A small network was trained on made-up records. Each row is its average activation on records with the value named, seen along a few directions.
Values that are neighbours, or in one group, have similar rows; names and order tell nothing.
In the rows, zero is written as 500.
Strong random noise was added to every row along 3 fixed directions; ignore it. To show where, here is one row again and again, with new noise each time:
528	470	718	557	654	610	514	527	478	337	540	718	600	217	740	613	673
546	491	422	498	351	458	400	568	430	598	533	579	464	306	555	526	261
443	400	768	551	573	599	530	581	468	274	541	736	522	264	683	580	678
282	310	782	520	390	524	558	666	484	212	532	707	398	396	537	495	605
402	515	500	479	416	401	529	547	582	450	498	519	564	440	513	477	374


Values of Fedos:
y3: 499	481	531	499	590	492	561	506	518	405	528	430	486	603	464	486	657
y6: 615	497	404	417	716	570	415	500	452	505	598	520	475	516	496	537	561
y17: 536	647	408	506	517	448	548	423	599	565	452	428	701	482	542	470	443
y18: 341	374	582	474	596	533	583	625	517	234	539	504	386	709	384	372	800
y11: 294	363	556	446	466	505	479	603	434	227	562	550	276	540	277	452	594
y9: 616	470	528	535	594	599	436	487	393	568	525	537	426	559	575	618	658
y21: 507	534	497	514	647	504	524	443	577	426	525	462	652	430	501	507	655
y19: 469	540	718	509	665	557	680	405	682	371	426	427	632	711	558	478	776
y26: 263	491	469	434	469	402	547	553	596	292	491	478	578	626	317	441	463
y1: 416	558	656	577	499	485	591	455	619	457	408	449	545	583	544	477	511
y16: 330	387	474	463	262	429	513	576	543	569	470	378	326	858	245	379	506
y14: 377	449	619	557	418	490	566	580	502	400	444	521	411	451	553	524	501
y4: 396	492	322	443	327	351	515	520	490	635	458	381	438	566	373	412	182
y28: 626	526	455	468	612	549	462	470	473	558	566	486	537	442	550	549	592
y5: 637	469	705	532	629	675	532	424	493	516	547	533	497	523	631	562	793
y13: 310	437	670	555	251	411	623	536	628	424	424	453	441	757	395	386	455
y2: 560	432	678	528	607	698	539	485	428	402	502	571	458	482	573	582	738
y29: 456	454	487	469	562	533	538	488	517	456	511	476	428	660	353	433	655
y23: 340	497	471	489	429	391	528	505	593	450	480	441	556	496	403	476	417
y7: 629	720	314	432	749	489	544	403	599	537	526	386	725	564	511	532	569
y8: 628	627	593	541	736	611	612	326	583	474	463	482	683	532	597	546	741
y27: 718	448	480	578	449	555	408	487	296	708	484	553	355	404	636	559	354
y25: 537	514	389	498	308	462	346	516	431	707	424	513	491	381	473	510	164
y22: 581	537	608	540	490	514	576	421	555	566	474	458	490	546	593	493	490
y12: 275	408	674	512	366	394	630	545	538	374	429	445	455	686	410	443	560
y24: 446	479	332	441	365	437	401	539	426	551	490	511	378	472	391	479	341
y30: 692	617	462	487	808	616	480	413	534	424	557	534	718	339	659	560	708
y20: 241	382	748	485	769	598	662	631	535	57	555	741	526	476	536	528	916
y10: 663	486	413	565	329	503	333	470	334	787	450	520	405	364	535	513	260
y15: 555	512	506	552	527	512	439	447	445	512	546	610	571	243	654	556	457
Fedos is arranged as 5 separate groups.
Which other values are in the same group as y29? Give them in the order they are listed. -> y3, y6, y18, y28, y7
Which other values are in the same group as y22? Give them in the order they are listed. -> y1, y13, y27, y12, y10
Which other values are in the same group as y20? Give them in the order they are listed. -> y11, y21, y26, y24, y30
Which other values are in the same group as y9? Give them in the order they are listed. -> y19, y16, y5, y2, y8
